These are the activations of a small neural network, seen along a few directions. Each row is one input.
In each table, some parts of the input vary, and every possible input appears once, in random order.
Descriptions start from the smaller parts, as in this example, which fits no table here: values(2) and (point or ring(11) or (ring(5) and line(6))).
Shared parts are said once, and a part with two or three values counts as separate values.
In the rows, 128 means zero.

Other details of the inputs shift rows strongly along two fixed directions, in all tables alike. That doesn't count.

Table:
x1: [ 90 191  91 132 153 169 177 147 139 141 125 116 109 177 115  92 106]
x2: [ 68 191 115 128 146 150 156  78 161 144 132 111 138 137  97 125 106]
x3: [139 121 110 104  84 134 138  89 160 173 118  32 127 123  99 142 107]
x4: [116 163 109 135 158 144 129 146 111 106 127 164 132 152 149 107 136]
x5: [164 122  71 103 102 149 140 147 122 162 113  38 113 138  92 100 116]
x6: [213  63 142 124 107 119  91 175  83 119 127 121 122 107 162 143 148]
x7: [140 124 140 145 167 135 101 166  98  96 145 209 138 129 165 125 140]
x8: [162  94 151 110  94 115 119 111 142 146 132  74 131  96 137 161 127]
x9: [141 121 139 158 160 140 110 156  92  81 129 204 144 136 159 127 150]
x10: [152 134  93  80  83 120 147 138 134 162 122  41 103 134 104 112 122]
x11: [109 106 159 170 161 110 103 122 115  98 124 200 141 114 142 138 143]
x12: [192  44 169 141  96 110 108 174 104 130 121 127  98 110 154 154 135]
x13: [173  87 119  98  89 108 111 153 127 144 129  96 114 123 135 131 129]
x14: [207  45 128 144 113 125  86 168  86 120 111 122 125 109 147 137 144]
x15: [ 92 162 143 132 148 117 136 116 131 117 136 163 132 127 135 125 136]
x16: [107 107 167 175 165 123 103 105 131  98 127 191 155 104 147 158 132]
x17: [ 80 193  90 112 136 141 166 118 143 124 125 122 126 164 100  95 124]
x18: [189  87 105 119 100 139 110 150  99 141 113  89 119 131 129 122 128]
x19: [139 121 136 147 164 134  99 163 102  94 139 210 140 136 170 125 140]
x20: [ 70 192 106 122 141 137 158  95 145 145 128 120 126 148  92 104 115]
x21: [165  90 139 102  90 102 115 135 136 153 139  91 121 107 130 141 127]
x22: [168 129  77  96  94 151 140 141 116 165 116  42 111 143  97 103 113]
x23: [152 129  90  75  84 121 141 143 143 168 133  49 106 135 103 112 114]
x24: [123 123 152 148 153 111 107 145 103  89 129 207 129 126 164 132 151]
x25: [181  46 171 147 110 109  89 121 122 129 124 111 139  77 137 175 132]
x26: [176  91 127 106  89 115 124 148 112 132 125  89 117 118 118 133 138]
x27: [ 66 195 114 117 141 140 161  82 173 138 132 108 140 142 120 124 113]
x28: [ 92 152 140 138 143 123 139 111 136 109 130 165 141 136 127 126 138]
x29: [ 91 158 139 134 145 116 134 113 136 116 130 164 134 133 140 125 137]
x30: [ 91 156 148 132 154 131 130 102 157 122 151 161 146 118 140 142 118]
x31: [ 67 185 102 129 149 134 158 101 151 141 125 115 129 143  86 100 115]
x32: [ 85 147 157 154 146 131 150 128 142 126 130 164 116 138 134 128 121]
x33: [145 127 110  89  78 120 152 116 148 163 125  38 120 127  91 123 123]
x34: [ 79 193  90 117 144 144 158 114 131 137 125 124 117 157  92  93 115]
x35: [ 97 144 114 147 157 129 128 130 120 109 119 167 127 140 119 109 132]
x36: [100 150 119 140 149 132 128 124 114 113 122 172 124 145 124 113 130]
x37: [113 119 182 158 157 126 115 108 128  92 141 193 156 103 151 163 140]
x38: [148 119  85  98  93 126 142 134 132 163 114  40 105 131  83 107 117]
x39: [ 68 188 102 125 138 136 156  92 150 144 123 120 128 154  97 104 115]
x40: [214  59 142 129 103 126  97 173  83 113 126 122 129 109 149 144 149]
x41: [ 90 151 149 142 148 136 138  93 152 109 133 156 154 126 133 146 129]
x42: [176  42 193 150  96 118 108 136 132 136 130 112 120  90 160 183 124]
x43: [ 89 152 144 134 150 129 128  99 162 121 145 162 148 124 145 142 118]
x44: [114 117 165 148 151 105 103 129 127 103 142 210 141 117 162 141 141]
Description of these inputs: line(4) and (point or (values(2) and line(5))).
Changing only the line(4) part turns x35 into x16. The same change can be made to x23. Which row results?
Answer: x30
A walk changes only the line(5) part. It starts at x16 and steps to x3. List the rest of the walk in order.
Answer: x41, x27, x43
Which other rows agree with x6 in the line(4) part? List them by row number.
Answer: x1, x4, x5, x7, x9, x14, x18, x19, x22, x40

Table:
x45: [147 133 115 137 156 140 108 154  93 101 131 179 138 142 150 117 141]
x46: [155 114  82  85  67 108 148 152 125 179 105  35  81 151  91  92 121]
x47: [ 48 179 166 139 159 102 144 118 152 109 147 221 118 142 156 127 131]
x48: [170  94 131  83  79  85 124 161 124 139 136 100 106 120 131 125 145]
x49: [152  91  98 133 113 121 103 112 110 144 104  92 132 116  84 116 129]
x50: [ 22 252 111 144 194 182 188 101 170 129 146 160 138 168 119  99  97]
x51: [176  53 176 179 144 128  87 171  80  93 122 195 126 105 164 157 144]
x52: [ 92 174  92  79 100  96 161 132 152 159 128  85  94 152 101  89 125]
x53: [181  93 141 120 108 146 123 144 140 148 135  77 130 118 154 156 115]
x54: [167 125  97  86 105 121 111 128 128 128 134  87 148 120 138 125 138]
x55: [ 22 202 153 159 181 126 149  59 152  94 134 206 157 132 115 133 133]
x56: [140 140 130 113 148 115 106 145 113  99 147 178 143 124 162 128 147]
x57: [162  95 152  95  79 102 119 130 145 147 142  88 123 109 142 155 128]
x58: [ 73 156 118 154 152 150 148  77 167 150 120 103 141 127  91 128  99]
x59: [179  84 117 107  86 109 125 170 103 140 119 101 101 135 121 114 140]
x60: [171  47 171 182 138 104  74 128  63  84 102 195 141  91 132 152 167]
x61: [141 133  84  98  84 147 174 153 144 172 113  27  88 158  88 100 104]
x62: [130 113 164 185 186 154 105 158  85  82 133 232 135 121 166 139 138]
x63: [177  72 185 137 132 112  71 129 116  87 148 194 168  89 202 182 152]
x64: [161  51 171 155 140  80  58 120  93  94 128 197 151  74 143 157 159]
x65: [ 70 202 108 150 194 153 138 134 104  94 136 221 138 159 130  90 134]
x66: [ 79 187 109 110 118 150 193 125 179 164 134  73 106 164 104 106  97]
x67: [129  85 163 138 123  99  92  87 140 126 134 146 149  89 131 164 131]
x68: [116 156 133 117 153 116 117 138 114 104 148 186 137 124 147 119 144]
x69: [139  79 173 170 123 127 122  97 127 126 112 114 137  96 121 167 130]
x70: [185  91 114  75  66  93 116 148 125 155 130  53 113 112 117 128 137]
x71: [ 30 249  72 132 183 157 174 119 134 117 127 171 130 186  91  66 119]
x72: [108 147  60 124 114 162 157  91 154 177  98  20 119 141  49 102  91]
x73: [158  86 133 112  90  92 111 104 115 132 112  83 131  96  99 139 149]
x74: [101 122 141 188 165 148 128 105 104  99 101 166 136 121 105 134 133]
x75: [ 76 194 146 126 176 137 132 114 149  96 159 212 155 141 170 136 128]
x76: [173  92 124 155 144 163 102 145 102 106 119 135 147 122 153 142 132]
x77: [ 54 209  72 119 135 154 196 128 157 163 110  81  87 184  81  74  94]
x78: [133  89 178 155 121 110 127 148 133 135 128 148 102 118 158 149 125]
x79: [151 119 116 102  78 141 158 129 163 182 125  14 110 131 107 134 100]
x80: [ 75 163 172 133 152 108 140 129 147  98 156 221 130 136 162 136 138]
x81: [150 139  90 120 129 169 142 146 126 142 122  79 121 150 121 117 110]
x82: [205  56 153 135 104 144  98 138 128 133 128  86 149  98 168 172 127]
x83: [185  93 137  74  63 112 122 129 147 166 145  48 120 106 138 153 121]
x84: [134 161  71 116 137 157 129 126 118 124 120 109 147 152 119  99 129]
Changing only one part turns x58 into x49. The same change can be made to x82. Which row results?
Answer: x84
Changing only one part turns x59 into x66. The same change can be made to x46. Which row results?
Answer: x78
What is each input in this table made of?
Answer: ring(5) and (values(2) or line(6))
Which other rows agree with x48 in the ring(5) part? List them by row number.
Answer: x52, x54, x56, x64, x68, x70, x73
Which other rows agree with x81 in the ring(5) part? List them by row number.
Answer: x51, x61, x62, x72, x74, x76, x77
Which other rows does x55 become when the values(2) part takes its other values? List them by row number.
Answer: x67
Which other rows does x49 become when the values(2) part takes its other values? List them by row number.
Answer: x60

Table:
x85: [146 128  97 122 125 139 126 134 115 139 117  99 125 138 115 112 126]
x86: [176  67 204 146 122 110  94 141 108  98 143 180 139  90 188 184 151]
x87: [ 97 149 128 129 147 116 120 100 135 105 132 167 150 124 130 128 140]
x88: [ 92 154 133 128 146 111 124 107 138 105 136 170 148 127 128 127 140]
x89: [220  29 166 137 101 105  80 182  80 112 127 151 119  98 169 153 155]
x90: [ 93 132 156 169 165 125 114  99 114 105 124 193 142 114 122 137 136]
x91: [ 91 168 112 146 172 141 133 131 115 103 127 178 133 141 123 106 132]
x92: [184  97  98 112  99 140 116 148 110 147 117  77 121 134 123 121 125]
x93: [104 155 153 150 168 146 120 101 128 101 141 181 160 120 154 147 132]
x94: [159 109 116 106  92 117 135 150 118 147 119  78 102 132 121 120 129]
x95: [100 149 115 132 124 147 159 107 163 148 121  79 128 139 102 126 105]
x96: [122 153  92 110 124 134 146 137 129 142 123  91 118 144 100 102 122]
x97: [101 148 111 134 128 153 155 102 161 145 117  81 131 138 104 127 106]
x98: [109 175 113 100 121 147 158 106 162 145 141  77 139 134 112 130 112]
x99: [118 134 109 106 114 128 132 112 162 164 135  81 122 123 114 127 103]
x100: [115 151 115 144 165 150 125 145 109 101 130 183 135 145 139 112 131]
x101: [ 72 167 132 149 173 134 122 103 148 125 142 184 142 132 138 125 114]
x102: [ 99 151 123 132 121 144 164 109 162 147 121  86 124 141 110 125 110]
x103: [154 117 107 113 113 129 128 150 118 137 123  96 118 132 117 116 127]
x104: [103 164 113 139 164 143 135 145 117 108 133 174 132 149 129 106 129]
x105: [ 94 172 137 134 162 150 138 102 143 108 144 156 152 127 138 138 125]
x106: [138 136 101 106 109 127 144 143 125 147 122  83 111 139 110 105 127]
x107: [101 152 141 150 160 127 129 149 107  96 131 204 122 144 149 117 140]
x108: [ 86 159 127 138 157 119 117  93 132 103 128 180 156 130 133 126 140]
x109: [183  36 187 145 121  93  71 149 116 121 143 169 132  81 172 173 137]
x110: [118 130 127 114  99 115 149 108 142 155 123  78 116 122  91 124 122]
x111: [110 149 115 149 162 138 121 130 108 111 121 168 134 137 128 113 133]
x112: [181  97 100 113 100 136 115 145 110 147 115  75 120 130 120 122 126]
x113: [117 139 143 148 159 134 124 156 103  96 133 207 123 147 160 121 140]
x114: [182  92 106 113 101 132 116 152 110 140 120  85 119 125 124 124 128]
x115: [108 143 107 135 123 154 150  96 157 153 113  69 132 139 104 127 106]
x116: [140 112 128 101  97 112 129 127 158 167 138  78 115 118 126 133 111]
x117: [207  42 163 147 124 115  77 180  78  99 131 177 128 104 169 152 152]
x118: [ 77 153 155 148 145 115 144 106 132 117 127 171 121 129 116 130 131]
x119: [148 138  95 100 104 140 146 153 127 148 127  82 113 150 117 104 123]
x120: [151 130 135  98  96 132 143 120 150 147 140  68 133 119 130 144 123]
x121: [ 93 170 110  95 109 111 153 100 157 140 128 100 126 145 113 116 129]
x122: [110 148 120 148 167 140 122 140 107 100 128 184 134 137 134 113 135]
x123: [103 160 124 136 149 136 140 146 115 110 129 175 118 153 140 109 131]
x124: [120 126 117 118 108 124 139 100 138 151 118  78 122 117  86 127 119]
x125: [149  89 148 132  92 126 139 124 145 149 115  76 113 121 131 152 120]
x126: [212  24 177 118  77  75  76 143 106 117 128 127 134  80 162 171 161]
x127: [170 102 114 107  95 122 128 156 115 145 123  83 111 129 123 118 133]
x128: [ 89 143 158 139 151 114 125 124 148 123 144 186 124 128 154 138 120]
x129: [122 120 130 123 110 117 136 109 136 146 122  93 121 115  91 132 123]
What is each input in this table made of?
Answer: line(5) and (line(4) or values(5))
Changing only the line(5) part turns x120 into x105. The same change can be made to x110. Which row results?
Answer: x124
Changing only the line(5) part turns x92 into x113. The same change can be made to x111. Which row results?
Answer: x94
Which other rows does x88 become when the values(5) part takes its other values? List them by row number.
Answer: x95, x98, x109, x129
